These are the activations of a small neural network, seen along a few directions. Each row is one input.
In each table, some parts of the input vary, and every possible input appears once, in random order.
A made-up example of a description, with smaller parts first: line(4) and (point or ring(11) or (values(3) and ring(8))).
Shared parts are said once, and a part with two or three values counts as separate values.

Other details of the inputs vary at random and push rows far along three fixed directions, the same in every table; ignore that.

A family of inputs:
r1: [-43  29 -53 -10  11  46 -14  33 -32 -32  -2 -63  10 -33]
r2: [ 19   1  35  20 -19   1   5 -22  42   5  21 -19   8 -94]
r3: [ 23   6  27  16 -21   1  10 -18  48   0  12 -13   7 -92]
r4: [ 21 -15  21  22  -5  -4  12 -16  41   7  15  20   1 -23]
r5: [ -7  -2 -20 -24  11  34  17 -48  35 -28 -18   8  58  -5]
r6: [ 20  -6  18  33 -16   1  -3 -14  35   1  29 -22   2 -86]
r7: [  0  11  -5  30 -12  -5 -15  48 -18   6  60 -62 -45 -54]
r8: [  5   4   4  31 -15  21   6 -21  47   0  32  -8  17 -87]
r9: [-26   1 -46 -45  15   4  -5  14 -72 -16 -53   8  21  90]
r10: [  1  12  -9  11  -8 -44 -31  25 -50  34   6  -8 -55   0]
r11: [ 25 -19  27  23 -13 -12   1 -29  41  20  38  17  -2 -25]
r12: [ 20   9   6  32 -29 -23 -11 -24   7  27  10  -4 -11 -88]
r13: [ 15  -9  22  -5   2 -28  -5  29 -14  18  15  13 -40  69]
r14: [ -3  21  20  30 -10  -7  -3  67 -27   9  49 -69 -56 -56]
r15: [-12 -10 -23 -35  27  31  15 -44  31 -31 -57  47  54  45]
r16: [  9 -12   7   1   2 -32 -19  35 -20   9  15  18 -51  67]
r17: [  7   6   9  34 -14 -37 -20  37 -47  31  12  -9 -55   0]
r18: [-33  23 -54 -20  -2  35 -27  27 -26 -38 -28 -52  11 -35]
r19: [-24   9 -13 -47  31  11  -3  18 -21 -22 -55  15   9  76]
r20: [  7 -11  11   3  15 -23   3  37 -28   8  45 -10 -47  68]
r21: [ 18 -40  22   9  -8 -23  41 -52  29  25   1  74  34  21]
r22: [  4  -1   6  26  -8 -17 -18  51 -19  14  31 -15 -55   5]
r23: [ 16 -12  18  13  -6 -29  12 -62  29  34  -9  60  10   6]
r24: [ 23 -29  32   9  12  -6  19 -47  47  15  10  52  18  36]
r25: [ 22 -19  24  19 -11 -27  19 -44  18  32   0  59   8  18]
r26: [-44  24 -48  -8   4  42 -30  28 -33 -32 -24 -60  12 -37]
r27: [-29  13 -36 -19  21  33  -7  25 -29 -31 -21 -29  11  24]
r28: [ 11  10  -1  43 -34 -37 -22  45 -45  21  23 -43 -52 -66]
r29: [-29  32 -25 -20   6  26  -8  43 -39 -31  -2 -80  -5 -33]
r30: [-11  -5 -11 -45  25  28  19 -56  44 -20 -58  63  65  52]
r31: [ 10 -29   1  -5  -3 -33  12  18 -44  21   6  29 -12  63]
r32: [-35  27 -52 -17   3  38 -23  24 -26 -36 -12 -60  17 -33]
r33: [-14  -2 -18 -55  25  34  31 -57  27 -22 -24  29  66  69]
r34: [ 17 -14  32   1  10  -5  34 -31  39  21  33  42   8  50]
r35: [  6  11  14  23 -15  19   9 -13  41  -1  23 -15  16 -83]
r36: [ -7  15 -12 -26  -1  33   4 -31  39 -35 -45 -10  53 -76]
r37: [-40  16 -47 -41  24  -2 -22 -10 -55  -3 -61  22  10  76]
r38: [ 22 -11  46   1   5  -9  31 -32  46  20  21  45   8  33]
r39: [ -6   3 -15 -33   5  25   6 -37  33 -26 -42  21  49  -6]
r40: [ 13 -15  29  -2   6 -29 -10  23 -20  22  24   7 -38  73]
r41: [ 18  -7  27  13  -9  -2  14 -21  46  13  11  25   7 -23]
r42: [ 22 -14  41  22  -8  -5  11 -28  46  23  25  23   6 -26]
r43: [-26  20 -49 -10 -11  28 -22  32 -66 -38 -49 -60  12 -38]
r44: [-27  20 -12 -19   5  49   2 -27  23 -31 -39 -26  56 -67]
r45: [ 11  -3  30 -11   7 -26   6  27 -16  14  24   3 -37  72]
r46: [ 20 -14  25  30   1  -2  24 -16  39  13  49   9  -4 -25]
r47: [-36   6 -43 -37  22  18 -16  18 -27 -30 -46  12   7  75]
r48: [-10   6 -34 -20   1  41   0 -37  38 -44 -45  -9  60 -73]
r49: [ 15 -17  15   3   8 -29  -8  36 -22  11  18   6 -48  72]
r50: [ 13  -4  34   3   7 -25   2  35 -11  20  13  11 -44  55]
r51: [ 15 -16  21  22  -8 -32  -3  27 -41  22   4  17 -40  53]
r52: [ 15   4   7  27 -16 -43 -23  35 -48  29  16 -12 -54  -3]
r53: [-25  19 -29 -30  11  20 -13  28 -32 -25 -16 -38   8  28]
r54: [ 22 -19  23  31 -21 -24  19 -27  17  30  13  39   7 -29]
Each input here is: values(2) and (point or line(6) or (line(4) and line(5))).
Q: The inputs of r31 and r21 match in every part but the values(2) part. If r7 is changed in the same way as r31 into r21, which row does it become?
A: r1
Q: The inputs of r8 and r32 match in every part but the values(2) part. If r24 is changed in the same way as r8 into r32, which row does it become?
A: r6
Q: Change only the line(6) part in r54. List by row number the other rows that result.
A: r17, r21, r23, r25, r37
Q: Change only the values(2) part in r37. List by row number the other rows that result.
A: r10

A family of inputs:
r55: [  0   2   0  12  -4  23  19 -56  35   1  37  -2  37 -53]
r56: [-45  14 -57 -47  20  75  27 -55  -6 -42 -46 -15  97  13]
r57: [ 11 -21  10 -17   8 -38  14 -21 -35  31 -35  55  -1  89]
r58: [  4   9  28   5   4 -10   5  55 -19   9  18 -22 -42   8]
r59: [ 18 -30   8  25  -2  11  26 -72  63  15  41  38  40 -29]
r60: [ 10 -11  34 -32  21 -21  -9  -7  15   1 -15  42 -23 101]
r61: [ 25  -5   9  20 -12 -45   2 -25  -3  44  -2  39 -17  -6]
r62: [ -7   7  14 -16  16 -11   0  19   2  11   5  11 -22  57]
r63: [-18   5 -36   5  -8 -13 -31  27 -59   9 -39   6 -15  19]
r64: [-29  24 -31  -7   5  26 -45  72 -34 -40 -40 -65 -29 -24]
r65: [ 20  11  43   8  -7 -10  -2  25  13  -9   2 -19 -23 -32]
r66: [ 29 -11  21  28 -31   1  24 -24  41   5  38 -12  19 -96]
r67: [-28  23 -54 -24  -5  32 -17  10 -17 -34 -15 -53  25 -40]
r68: [  7   0  28  46  -9 -24 -22  67  -9  14  47 -28 -69 -33]
r69: [  2 -16 -17  -5   5   3   8 -14  14 -15   2  25  24  27]
Q: What do these inputs look like to the network?
A: values(3) and (point or line(4))
Q: Change only the values(3) part in r55. List by row number the other rows that result.
A: r56, r59
Q: Change only the values(3) part in r68. List by row number the other rows that result.
A: r58, r62

A family of inputs:
r70: [ -3  -5  -4 -17  20   7  -7  13  -9 -11 -23  28  -2  81]
r71: [-16   6 -41   8 -14  30   0 -22  -1 -26   2 -33  35 -72]
r72: [-16 -13 -26 -22  12  -2   4   2 -29  -9 -17  29   4  93]
r73: [-13  14 -35  10  -7  -9 -23  36 -76   3  -9 -46 -21 -16]
r74: [ -8  -7   4 -41  21  44  48 -69  56 -20 -12  33  88  21]
r75: [ -9  -6  -3 -28  18  -1  -8   9 -13  -7 -37  39   4 109]
r76: [-12   9 -24   6 -19  16   3 -32 -21  -2 -30 -24  37 -82]
r77: [-12  18  -9   2  -3  11   6  52 -41  -9  36 -66 -20 -15]
r78: [ -7  -2 -12 -20  10 -21   1  -7 -35  16 -20  37  -4  82]
r79: [ -2  -4 -17 -22  13  22  17 -72  46  -7 -39  61  67  17]
r80: [-13  19 -29  -6  -7  27  -4 -27   7 -12 -40 -18  39 -81]
r81: [-23   9 -32   8   7  11 -28  50 -43 -17  -5 -41 -22 -20]
r82: [ -5  17   9 -13   0 -21 -30  64 -59  -1 -31 -34 -47  15]
r83: [ 43  -2  67  48 -11 -51 -21  56  20  39  80 -14 -98 -15]
r84: [-16  25 -18   1  -4  43 -11 -21  43 -30  -8 -40  30 -95]
r85: [ 56 -30  67  39 -26 -53  39 -71  55  58  34  82  -2 -18]
r86: [ -6  16  21 -10   7  18   2  54  -7 -15  17 -62 -23  -9]
r87: [-12  16   4  -6  -1  52  20  -9  35 -28   2 -46  44 -78]
r88: [ 35 -11  30  58 -33 -24   9 -31  47  36  80  -6 -21 -86]
r89: [ -5 -13  -2 -28  18   6  34 -16 -15   1  16   8  29  85]
r90: [ -9   1   0 -30  19 -26   0   5 -47  12 -37  30  -7  91]
r91: [ 34  -6  47  55 -12 -48 -10  35  17  47  87 -15 -80 -27]
r92: [-16  15 -40   5 -10  -2 -26  47 -52  -2  -5 -26 -26  10]
r93: [-16  11 -34   7 -13  34   1 -17  16 -25   3 -25  28 -78]
r94: [-11  -9   0 -18  25   6  -5   5  -3 -18 -19  21  -1  90]
r95: [-12  10 -14  -3   9   5 -25  66 -22 -28  -9 -50 -38   1]
r96: [ 41  -6  67  49 -37 -42   7 -16  40  40  25  10 -26 -93]
r97: [-13  -7 -17 -24  26  34  24 -67  45 -25 -26  46  66   5]
r98: [ 57 -31  77  12 -18 -44  25 -50  84  38  18  81  -3 -13]
r99: [-13  20 -13  -3 -13  23 -15 -13   9 -18 -41 -22  30 -77]
r100: [-21   6 -42   6  -2  -6 -25  42 -64   1  -4 -34 -14  -2]
r101: [-23  -1 -37  12  -4   6 -21  44 -62  -4   6 -41 -27  -5]
r102: [  0 -16   0 -33  17  31  19 -56  64 -27 -47  51  55  17]
r103: [ 53 -33  71  21  -3 -72   1  27  27  45  43  67 -70  81]
r104: [ -8  -7 -14 -23  13  -2   0 -12  -9   4  10  20  -3  83]
Q: What do these inputs look like to the network?
A: line(5) and (point or line(6))
Q: The inputs of r78 and r73 match in every part but the line(5) part. If r104 is changed in the same way as r78 into r73, which row does it become?
A: r88
Q: Which other rows agree with r70 in the line(5) part? List them by row number.
A: r75, r84, r87, r94, r96, r99
Q: Change only the line(6) part in r97. List by row number the other rows that result.
A: r79, r80, r81, r90, r91
Q: Which other rows agree with r103 in the line(5) part? List them by row number.
A: r82, r83, r86, r95, r98, r102
